A small network was shown many inputs. Here are its activations along a few directions, one row for each input.
In each table, some parts of the input vary, and every possible input appears once, in random order.
A made-up example of a description, with smaller parts first: one of 2 separate values, together with either a single point or one of 11 places around a ring or (one of 4 places along a line, together with one of 5 places around a ring).
Shared parts are said once, and a part with two or three values counts as separate values.
In the rows, zero is written as 128.

Other details of the inputs shift rows strongly along two fixed directions, in all tables alike. That doesn't count.

Table:
R1: [ 81 171 186 113 206 101  60 130 139 208  61]
R2: [133 153 200  11 148 133  43 122 110 161 113]
R3: [126 162 161 147 174 110 164 109 121 152 126]
R4: [142 173 126 171 175 120 166 107 106 139  94]
R5: [151 148  92  50  97 190  63 144 134 105 156]
R6: [141 144  97 220 113 128 206 143 130  84 113]
R7: [133 134  81 227 130 124 183 108 136  73 130]
R8: [113 131 132 219  87 103 203 132 137  96 133]
R9: [ 89 144 203 115 217  87  58 120 139 169  49]
R10: [156  72  85  79  31 165 139 165 112  70 191]
R11: [122 120 152  20 147 153  22 139 132 193 100]
R12: [105 135 140 198 176  95 161 113 153 118 118]
R13: [113 145 160 175 161 103 170 151 147 130  99]
R14: [133 138 124  43  97 173  73 144 152 119 186]
R15: [138  79 117  60 122 143  70 138 117 113 144]
R16: [133 130 131 129 176  90 136 122  97 179 101]
R17: [121  99 107 211  89 112 216 129 129 116 119]
R18: [102 125  94 197 163 106 156 127 116 178 116]
R19: [154  63  81 104  26 167 131 110 135  62 204]
R20: [175  95  91  72  24 158 141 108 115  95 208]
Each input here is: one of 4 separate values, together with either a single point or one of 4 places along a line.
Question: Changing only the choice among 4 separate values turns R9 into R8. The same change can be made to R19. Which row results?
Answer: R17
Question: Which other rows agree with R4 in the choice among 4 separate values? List them by row number.
Answer: R2, R3, R16, R20

Table:
R21: [120 148  90 224 123 121 189 108 138 106 146]
R22: [140 124 143  66 128 151  77 150 133 109 115]
R23: [138 116 133  54 123 140  83 126 115 154 141]
R24: [149 131 132  56 119 160  77 146 128 105 133]
R25: [157 106  56 139  34 169 167 123 126  70 219]
R26: [123 116  65 243  79 111 230  89 121 117 186]
R27: [119 111 139 141 149 102 137 124 117 161  98]
R28: [154  77  65 125   8 171 154 137 135  49 221]
R29: [111 166 160 147 169 110 129 115 135 154 107]
R30: [114 128 128 188 167  88 172 113 111 171  94]
R31: [133 114 142  69 119 151  73 149 141 101 128]
R32: [116 147 171 144 163 104 137 130 133 140  88]
R33: [119 162 157 143 164 112 138 120 131 146 110]
R34: [112 142 122 151 165 118 121 121 128 162 104]
R35: [134 146 135  91 151 144  90 135 132 128 117]
R36: [129  92 142  62 110 133  81 137 123 140 133]
R37: [115 125 136 148 166 110 127 137 126 154  79]
R38: [116 133 169 117 140 115 117 136 140 125 111]
R39: [147 117 123  52 114 157  78 146 120 125 134]
R40: [113 161 151 200 169  92 183 117 127 142  96]
Question: Changing only one part turns R39 into R24. The same change can be made to R25. Which row results?
Answer: R35
Question: What is each input in this table made of?
Answer: one of 4 places along a line, together with one of 5 places along a line
Question: Change only the place on the line of 5 in R27. List by row number the other rows that result.
Answer: R23, R26, R30, R36
Question: Change only the place on the line of 4 in R27. List by row number the other rows that result.
Answer: R22, R32, R37
